These are the activations of a small neural network, seen along a few directions. Each row is one input.
In each table, some parts of the input vary, and every possible input appears once, in random order.
A made-up example of a description, with smaller parts first: one of 3 separate values, together with either a single point or one of 9 places along a line or (one of 6 places along a line, together with one of 8 places around a ring).
Shared parts are said once, and a part with two or three values counts as separate values.
In the rows, zero is written as 128.

Other details of the inputs vary at random and push rows far along two fixed directions, the same in every table; ignore that.

A family of inputs:
r1: [120 127 105  98 146  91 121 137  95 104 137 130 102]
r2: [112 125 106 115 165 110 132 140 130  99 163 103 127]
r3: [130 186 101 144  48 115 162 101 100 222  80  84 176]
r4: [155 132 198 170  92 214 117 119 183 167 113 151 178]
r5: [114 119 108 108 147  88 124 117 103  89 140 115 112]
r6: [112 130  97 110 153  87 137 132 122 109 153 110 106]
r7: [127 127 121  94 154 121 122 130  82  81 133 114 113]
r8: [114 137 105 114 171 104 136 137 117 103 159  94 129]
r9: [126 126  90 103 150  95 133 153 126 124 154 135  94]
r10: [137 118 161 182  68 174 130  96 166 181  91 151 162]
r11: [151 113 179 173  71 189 130 120 185 182  86 178 154]
r12: [120 115 103 124 146 104 111 128  87  93 137 117 102]
r13: [126  77 185 166 122 140 127  95 196 112 136 197 116]
r14: [125 175 132 142  50 124 148  79  98 191  66  96 180]
r15: [125 135  88 103 160 114 132 166 120 120 157 119 113]
r16: [125 139 107  95 162  97 145 137 116 109 152 120 106]
r17: [110 133 100 115 164 106 131 143 127 104 159 100 123]
r18: [131 207 116 120  69 146 165 116  97 208  80  70 197]
r19: [135 199 114 115  58 128 172  99  91 210  77  78 186]
r20: [116 134 102 109 161  86 142 126 114 108 153 105 111]
r21: [118 130 110  96 148  96 124 130 104  94 135 131 104]
r22: [141 145 130 110 182 145 101 156 107  92 156  99 129]
r23: [127 185 116 133  58 122 166  89 101 204  83  76 186]
r24: [124 128 122  99 155 121 119 133  88  83 132 121 106]
r25: [120 113  97 121 142  78 114 138 109 104 134 130  99]
r26: [127 154 143 155  50 130 143  85 115 194  75 119 171]
r27: [144 137 107 117 169 141  96 173 109 105 155 109 118]
r28: [138  87 161 159 128 160 129 158 223 141 148 199 115]
r29: [121 135 100 100 163 115 133 163 118 117 158 112 116]
r30: [129  51 198 176 134 178 112 107 227 101 148 200 117]
r31: [122 123  84 118 147  77 129 151 124 123 147 117  97]
r32: [141 139 155 157  52 142 137 109 150 194  73 163 156]
r33: [128  42 207 188 122 172 107 107 218 102 146 224  99]
r34: [123 115 127 119 160 108 116 115  96  79 135 110 109]
r35: [124 184 116 145  66 136 156 110 107 211  89  73 193]
r36: [149  65 212 182 145 209  92 150 238 114 165 216 115]
r37: [134  70 197 157 135 190 118 123 215 108 142 210 113]
r38: [115 115  95 119 143  84 116 129 104 104 142 131 100]
r39: [134  36 203 198 118 169 104 119 232 103 141 239  92]
r40: [132 127 180 172  65 168 133  80 148 165  83 143 161]
r41: [140  51 193 172 132 193 111 133 231 115 148 236 102]
r42: [143 108 170 190  67 173 126 105 184 178  88 161 157]
r43: [133 191 127 123  73 154 165 113 109 200  89  84 198]
r44: [130 161 124 163  66 148 152 112 141 206  97 109 181]
r45: [136  55 202 166 134 192 113 129 224 114 147 224 106]
r46: [124 129 119  98 156  97 128 124 103  91 137 132 107]
r47: [135 190 117 126  55 127 164 110 101 222  78  92 174]
r48: [118 114 107 120 159 111 110 133 105  97 141 102 112]
r49: [125 124 118 102 152 118 116 139  81  92 134 122 103]
r50: [129 123 134 102 164 125 122 127  92  80 135 127 108]
r51: [116 123 108 115 161 112 114 128 106  90 138  95 116]
r52: [126 126 117  93 164 130 121 139  99  89 139 107 120]
r53: [122 144 111  97 174 117 140 150 116 105 157 108 124]
r54: [121 126  85 124 158  95 125 162 129 117 152 107 114]
r55: [129 127 126  99 173 131 122 136 104  88 140 115 117]
r56: [138 146 120 109 174 143  99 163 108  94 153  97 126]
r57: [135 172 142 128  55 139 153  85 103 187  70 115 180]
r58: [121 122 117 115 169 112 117 122 104  88 139  95 120]
r59: [114 123  95 113 151  85 132 138 119 119 156 114 102]
r60: [130 132  87 102 148  84 131 163 124 126 143 126  95]
r61: [148 139 105 118 167 132  93 183 110 107 146 103 118]
r62: [120 115 118 113 151 108 116 118  92  79 135 103 112]
r63: [131 123 108 109 149 110 113 152  87  95 126 127  99]
r64: [122 123  98 104 144  93 119 140 102 106 138 142  98]
r65: [127 123 109 107 150 118 115 143  84  94 134 131 100]
r66: [133 201 116 120  57 128 169 103 100 213  75  85 179]
Each input here is: one of 6 places along a line, together with either a single point or (one of 2 separate values, together with one of 5 places around a ring).
The inputs of r55 and r52 match in every part but the place on the line of 6. If r58 is changed in the same way as r55 into r52, which row does it become?
Answer: r30
The inputs of r24 and r65 match in every part but the place on the line of 6. If r40 is changed in the same way as r24 into r65, which row does it become?
Answer: r12
List by row number the other rows that have the place on the line of 6 in common with r36.
Answer: r1, r26, r29, r33, r35, r45, r47, r48, r49, r59
Which other rows does r41 become when the choice among 2 separate values takes its other values? List them by row number.
Answer: r10
Which other rows does r6 become when the place on the ring of 5 takes its other values? List them by row number.
Answer: r14, r17, r40, r51

A family of inputs:
r67: [129  86 150 137 169 145 122 155 197  96 175 179  98]
r68: [134 200  95  88 130 123 122 123  15 128  90  24 167]
r69: [126 105  97  98 186 103 107 174 119  77 172 141  77]
r70: [132 152 103 113 121 121 127 145  99 145 114 109 132]
r71: [110 106  98 110 171  76 121 132 110  75 157 125  86]
r72: [133  56 181 173 111 156 116 120 214 122 135 228  96]
r73: [134 177 107 132  68 113 137 106  77 186  74  94 162]
r74: [138  59 190 168 134 172 115 141 236 114 154 234  96]
r75: [125 174  64  82 164  94 133 164  62 120 145  59 129]
r76: [118 151 111 114 128 114 148 118 114 140 133  93 146]
r77: [106 115  75  83 220  67 116 156 103  48 193  94  82]
r78: [130 152 121 105 146 140 117 128  70 104 115  81 146]
r79: [130  59 179 168 113 155 121 118 212 122 136 228  99]
r80: [121 191 101 108  97 106 160 103  80 174 104  57 175]
r81: [126 147  92 108 120  90 127 127  79 132 110 102 121]
r82: [121  62 186 169 117 144 136 101 221 116 142 217 105]
r83: [129 165 140 149  45 132 163  79 115 205  72 114 175]
r84: [139 189 137 119  93 158 134 106  63 162  80  65 184]
r85: [117  64 149 150 149 121 118 123 183  87 159 190  83]
r86: [129 120 145 147  91 131 135 110 146 154 103 159 132]
r87: [135 204  83 115  95 125 141 137  61 188  92  45 178]
r88: [115 134 113 121 113 101 143 107 108 133 116 117 126]
r89: [134 204  89  92 122 131 118 125   5 135  85  18 173]
r90: [131  87 150 136 170 144 120 157 194 100 178 178  97]
r91: [143 168 156 161  52 180 156 109 151 221  78 122 194]
r92: [123 118  74  76 211  78 104 181  92  56 182 118  68]
r93: [144 144 181 179  20 167 154  79 165 225  61 167 178]
r94: [140  68 214 168 139 203 107 121 207  97 146 203 121]
r95: [142 133 185 185  21 177 148  82 175 223  65 180 173]
r96: [118 152 107 122 128 112 141 121 113 139 131  90 146]
r97: [143 189 132 124  86 165 128 104  54 169  68  57 191]
r98: [123 115  99  82 228 107  84 165  69  22 175  92  85]
r99: [135 147 182 180  18 163 165  63 167 225  63 156 188]
r100: [140 200 103 123  84 135 149 125  82 196  86  62 183]
r101: [136 154  99 119 115 122 120 150  91 149 111 100 135]
r102: [119  71 184 166 131 161 138 111 233 120 160 201 119]
r103: [123 126 150 146 110 137 145 104 165 148 128 133 148]
r104: [137  88 145 138 147 138 110 153 174 106 149 180  97]
r105: [128 119 107 116 177 116 116 166 134  95 167 123 105]
r106: [121  69 168 154 151 146 126 122 218 103 170 188 106]
r107: [118 144 107 119 113  91 142 106  96 139 111 102 130]
r108: [103 127  71  74 210  64 130 150  95  55 186  84  90]
r109: [118  93  97 111 174  86 104 154 112  72 160 145  72]
r110: [141 129 144 150  98 150 123 136 149 159 110 148 138]
r111: [127 102 141 107 193 139 102 144 117  51 159 131 101]
r112: [112  90 101 109 177  80 120 136 122  65 163 139  76]
r113: [145 117 179 176  86 190 137 123 204 184 114 172 159]
r114: [124 122  62  77 201  79 101 184  75  63 168 100  74]
The inputs of r96 and r77 match in every part but one. If r72 is changed in the same way as r96 into r77, which row does it become?
Answer: r81
The inputs of r110 and r101 match in every part but one. If r100 is changed in the same way as r110 into r101, which row does it become?
Answer: r113
What is each input in this table made of?
Answer: one of 2 separate values, together with one of 4 places along a line, together with either a single point or one of 5 places around a ring
Which other rows does r95 become when the choice among 2 separate values takes its other values? List them by row number.
Answer: r93
Which other rows does r76 become when the place on the ring of 5 takes its other values? List them by row number.
Answer: r69, r75, r83, r95
List by row number the other rows that have the choice among 2 separate values and the place on the line of 4 in common with r92.
Answer: r80, r84, r90, r93, r99
List by row number the other rows that have the choice among 2 separate values and the place on the line of 4 in common with r91.
Answer: r70, r78, r79, r88, r102
